Each row below holds a small network's activations on one record, seen along a few directions.
Here are examples, each followed by its value of one field, SEMA.
The largest differences between rows may come from other fields.
In the rows, zero is written as 500.
Random noise pushes rows far along 7 fixed directions. That doesn't count. These rows show it; they differ only by the noise:
[536 581 656 410 405 415 545 310 637 546 593 521 713 709 454 387 362 549
 545]
[497 596 420 556 470 421 540 613 586 495 491 482 667 591 407 511 324 490
 755]
[681 622 534 282 582 561 396 540 430 172 657 390 336 450 594 313 880 365
 722]
[605 544 508 511 786 674 550 543 462 298 663 433 446 479 526 430 667 411
 376]
[552 572 389 532 548 548 477 676 522 440 523 453 576 487 420 505 484 497
 715]
[543 603 466 566 418 210 557 541 665 513 452 670 542 450 639 583 265 646
 748]
[210 517 465 459 473 292 455 447 409 557 480 324 529 691 233 400 492 315
 783]
[697 502 575 434 624 778 446 488 531 468 665 485 584 466 449 422 622 620
 345]
[521 524 709 394 497 134 524 267 551 413 549 605 331 472 615 401 477 514
 512]

[367 466 578 444 456 236 516 364 450 492 466 506 329 526 571 526 524 404
 445]
tofot
[573 394 552 602 470 315 462 626 484 501 340 505 473 313 187 516 175 472
 599]
lunin
[474 526 463 330 333 682 412 481 448 559 510 381 436 576 427 457 792 518
 413]
vur
[434 448 496 453 453 424 412 416 502 626 483 583 328 379 695 542 634 629
 485]
pize
[621 469 563 445 237 178 448 638 601 448 363 551 487 434 114 447  96 478
 680]
dum
[284 481 480 522 547 184 521 388 388 427 447 536 248 474 640 498 615 367
 600]
nazu
[572 458 418 513 420 650 369 630 512 628 443 533 539 391 446 587 528 634
 510]
nazu
[608 459 795 292 265 193 524 205 600 530 450 623 470 567 526 393 309 545
 345]
tofot
[291 554 467 542 572 241 598 542 478 387 531 473 389 593 345 492 351 285
 547]
dum
[478 434 801 238 220 228 327 121 519 623 519 557 500 582 441 301 544 565
 592]
nazu
[481 501 425 408 610 615 360 596 321 364 600 339 397 437 399 373 753 359
 664]
kam
[280 350 508 560 599 393 498 358 448 701 480 577 405 452 526 565 471 655
 313]
pize
[152 552 527 327 518 394 393 108 516 752 691 608 406 614 717 426 741 727
 376]
tetep
[322 785 367 527 616 551 728 468 574 335 675 410 678 868 704 497 564 295
 600]
tetep
[495 423 614 418 425 468 438 376 458 522 494 426 538 592 353 393 491 411
 580]
pize
[696 732 537 275 277 588 439 482 616 319 642 468 675 680 614 304 566 470
 843]
lunin
[495 539 475 516 583 287 466 528 506 398 486 588 310 329 600 522 538 549
 651]
vur
[477 633 374 574 593 574 571 509 520 445 565 465 570 587 673 501 633 432
 726]
tetep
[816 503 574 486 526 493 454 535 640 397 582 699 408 266 577 490 426 704
 387]
vur
[422 552 324 519 456 457 483 673 525 515 447 518 493 503 358 536 369 524
 623]
dum
[344 558 562 442 388 312 579 284 522 575 550 520 439 627 679 500 502 477
 434]
kam
[718 366 723 313 182 504 352 326 558 692 404 559 641 420 371 451 435 708
 535]
tofot
[699 541 618 444 285 329 494 484 640 517 518 689 578 424 608 483 329 733
 584]
kam
[306 521 359 869 743 375 763 548 554 542 470 613 521 462 714 689 269 515
 476]
lunin

Which value of SEMA does each new row have?
[469 378 490 596 412 305 607 537 527 588 289 563 396 400 445 690 243 546
 244]
tofot
[744 416 633 516 568 449 470 575 508 360 485 560 452 347 371 465 362 478
 423]
nazu
[462 510 594 250 477 497 285 317 454 540 650 586 270 362 673 382 793 714
 445]
lunin
[569 420 441 440 418 742 341 603 468 614 454 435 610 410 398 499 639 626
 621]
pize
[409 510 466 516 440 565 437 476 528 644 501 487 584 504 493 520 480 659
 570]
lunin
[292 499 500 511 603 408 499 404 436 557 581 458 500 591 422 441 468 483
 456]
kam
[383 542 396 379 364 485 310 489 427 505 517 413 484 548 515 417 764 458
 869]
nazu
[724 669 413 561 612 659 728 673 523 143 585 434 606 625 760 456 591 186
 772]
pize
